Each row has a name. After each piece below comes the name of the row it's from, unless a question asks for something else. Each question is about the rows just above it.

<62>: -.15 -.35 .06 .20 .20 .29 .28 .07 .33 -.04 -.03 .05 .01 -.13 .31 .48 .00
 .03 .65 -.15 .20 .44 .16 -.77
<142>: .41 .30 .28 .37 .38 -.50 .01 .44 .43 -.38 -.30 -.90 .75 .07 -.25 -.23
 -.66 -.43 .03 -.47 .38 -.22 .32 .15
<149>: .31 -.07 .14 .20 .22 -.25 .04 .20 -.22 .13 -.27 -.21 .23 .04 .18 -.02
 -.16 .00 .17 -.10 .22 .19 .15 -.09
<131>: -.27 -.26 .31 -.08 -.17 .06 -.09 -.42 .07 .45 -.34 .64 -.36 -.08 -.07
 -.18 .29 .15 -.19 .38 -.17 .20 -.21 .03
<104>: .13 -.42 .18 .15 .12 -.05 .06 .23 .00 -.03 -.13 -.12 .44 .18 -.17 .04
 -.10 -.23 .11 -.19 .12 .22 .13 .06
Count the entries of -.15 -.35 .06 .20 .20 .29 .28 .07 .33 -.04 -.03 .05 .01 -.13 .31 .48 .00
 .03 .65 -.15 .20 .44 .16 -.77: -> 24
q: .41 .30 .28 .37 .38 -.50 .01 .44 .43 -.38 -.30 -.90 .75 .07 -.25 -.23
 -.66 -.43 .03 -.47 .38 -.22 .32 .15 -> <142>
q: .13 -.42 .18 .15 .12 -.05 .06 .23 .00 -.03 -.13 -.12 .44 .18 -.17 .04
 -.10 -.23 .11 -.19 .12 .22 .13 .06 -> <104>
Count the entries of -.15 -.35 .06 .20 .20 .29 .28 .07 .33 -.04 -.03 .05 .01 -.13 .31 .48 .00
 .03: -> 18

<54>: .25 .10 -.13 -.22 .34 .22 -.07 .72 .07
<18>: -.02 .34 .28 -.20 .28 -.73 -.06 .01 -.14
<98>: -.33 .41 .10 -.63 -.69 -.12 .08 -.96 .25
<96>: .19 .40 .10 -.63 .36 .25 -.02 .12 .34
The row with .25 .10 -.13 -.22 .34 .22 -.07 .72 .07 is -> <54>
After .40 .10 -.63, its row goes on with -> .36 .25 -.02 .12 .34
.34 -.22 -.13 .10 is which row, read backwards? -> <54>

<46>: -.27 -.28 .77 -.46 .59 -.35
<65>: -.27 -.29 .77 -.44 .59 -.46
<63>: -.25 -.41 -.46 -.46 .57 -.18
Count the entries of -.27 -.29 .77 -.44: -> 4
Which value is in both <46> and <63>? -> -.46
The rest of the row after -.27 -.29 .77: -> -.44 .59 -.46
Go on from .77 -.46 .59 to the end of its row. -> -.35

<13>: -.07 -.48 -.07 -.55 -.43 .28 -.49 .10 -.29
<127>: .22 -.83 .27 .01 -.31 -.34 -.44 .16 -.30
<164>: -.06 .35 -.53 -.65 -.23 .51 -.34 .23 .08
<71>: .86 -.14 -.18 -.11 -.14 -.30 -.50 .08 -.41
<76>: .42 .57 .25 -.34 .21 -.19 -.48 -.05 -.55
<80>: -.07 -.48 -.07 -.55 -.43 .22 -.65 .31 -.18
<55>: .57 .25 -.34 .21 -.19 -.46 -.05 .25 -.25
<179>: .42 .57 .25 -.34 .21 -.19 -.23 -.35 -.64
Which row holds this, read backwards? -.05 -.48 -.19 .21 -.34 .25 .57 -> <76>
After -.23 .51, its row goes on with -> -.34 .23 .08
How many entries does .22 -.83 .27 .01 -.31 -.34 have? -> 6
Which row holds -.25 .25 -.05 -.46 read backwards? -> <55>
Number of entries in .86 -.14 -.18 -.11 -.14 -.30 -.50 .08: -> 8

<156>: -.15 -.01 .36 .31 -.20 .04 .23 .26 .30 .20 .20 .23 -.20 .22 -.02 -.18
 -.14 -.04 .19 -.15 -.18 .15 -.17 -.16 -.18 .20 -.17
<44>: .23 -.15 -.47 -.09 -.03 .19 -.25 -.25 -.40 .07 -.18 -.24 -.19 .07 .35
 -.24 .33 .20 -.07 .14 -.03 .12 -.17 -.14 -.11 -.18 .13
<140>: .07 -.30 -.04 -.16 .10 .46 .19 .12 .05 .18 .23 .13 .07 .07 -.41 .10 .09
 -.35 .18 .01 .12 .26 .07 -.02 .03 .15 .09
<24>: -.18 -.18 .30 .20 -.13 .12 .42 .26 .40 .26 .46 .35 -.12 .19 -.24 -.11
 -.16 -.23 .38 -.20 -.13 .25 -.13 -.15 -.13 .41 -.21
<49>: -.03 -.22 .08 .00 -.02 .28 .22 .15 .16 .19 .26 .18 -.04 .13 -.26 -.02
 .01 -.24 .23 -.07 -.01 .23 -.04 -.08 -.05 .21 -.04
<11>: .20 -.23 -.37 -.18 .04 .32 -.13 -.14 -.28 .09 -.05 -.13 -.07 .06 .05
 -.09 .28 -.01 .01 .11 .05 .17 -.07 -.07 -.03 -.08 .14
<25>: -.49 .17 .88 .82 -.49 -.38 .57 .48 .78 .31 .51 .53 -.42 .37 .17 -.42
 -.50 .08 .44 -.43 -.50 .14 -.41 -.34 -.39 .53 -.54
<57>: .08 -.34 -.15 -.20 .09 .42 .17 .05 .02 .18 .26 .12 .04 .06 -.35 .06 .13
 -.32 .22 .00 .11 .27 .03 -.03 .02 .18 .06
<37>: -.14 -.10 .26 .24 -.17 .06 .28 .21 .29 .22 .30 .25 -.17 .20 -.06 -.17
 -.12 -.09 .27 -.16 -.16 .19 -.17 -.17 -.16 .28 -.18
<111>: .02 -.21 -.11 .01 -.05 .20 .13 .00 .01 .18 .20 .08 -.12 .11 -.01 -.14
 .09 -.07 .20 -.04 -.05 .21 -.13 -.14 -.10 .16 -.03
<136>: .08 -.28 -.01 -.17 .10 .47 .16 .15 .05 .16 .18 .13 .08 .07 -.44 .13 .09
 -.36 .15 .02 .13 .24 .09 .01 .05 .12 .10
<174>: -.37 .20 .68 .76 -.47 -.38 .36 .34 .55 .25 .29 .35 -.45 .35 .36 -.47
 -.37 .24 .28 -.33 -.48 .09 -.43 -.34 -.39 .33 -.44
Which row holds this, read backwards? .20 .30 .26 .23 .04 -> <156>
-.16 -.11 -.24 .19 is which row, read backwards? -> <24>

<128>: .33 .02 .13 .69 .62 .79 .20 .55 .59 .25 .08 -.51 .33 -.56 -.50 .28 -.25
 .03 .12 .21 .04
<5>: -.48 .38 .51 -.66 -.42 -.92 -.19 -.75 -.63 .26 -.23 .17 .24 .52 -.50 .28
 -.24 .03 -.07 .28 .15
<64>: .83 -.39 -.59 .40 .28 .47 .12 .08 .14 -.47 .22 .48 -.30 -.24 .31 .06
 -.21 -.46 .02 -.42 -.31
<73>: .55 -.45 -.55 -.24 .29 .25 .26 -.38 .05 -.39 .24 -.50 -.30 -.24 .41 -.17
 -.19 -.40 -.29 -.27 -.07
q: .33 .02 .13 .69 .62 .79 .20 .55 .59 .25 .08 -.51 .33 -.56 -.50 .28 -.25
 .03 .12 .21 .04 -> <128>
q: .55 -.45 -.55 -.24 .29 .25 .26 -.38 .05 -.39 .24 -.50 -.30 -.24 .41 -.17
 -.19 -.40 -.29 -.27 -.07 -> <73>
The rest of the row after -.50 .28 -.25 .03: -> .12 .21 .04
Count the entries of .83 -.39 -.59 .40 .28 .47 .12 .08 .14 -.47 .22: -> 11
Where do .83 -.39 -.59 .40 .28 .47 .12 .08 .14 -.47 .22 .48 -.30 -.24 .31 .06
 -.21 -.46 .02 -.42 -.31 appear? -> <64>

<74>: -.37 -.18 .65 -.87 .37 -.09
<15>: -.23 .04 -.94 -.25 -.34 -.50
<29>: -.20 .23 -.86 .29 -.17 -.37
<79>: .82 -.15 -.39 -.92 -.01 -.35
<100>: .15 -.57 .64 -.52 .36 .00
<151>: -.38 .48 -.63 -.81 .35 -.46
<171>: .82 -.15 -.39 -.92 .28 -.35
<82>: -.21 -.89 -.21 -.58 .40 .21
<16>: .61 -.61 -.78 .24 -.51 .00
Count the entries of .15 -.57 .64: -> 3
Number of entries in .15 -.57: -> 2

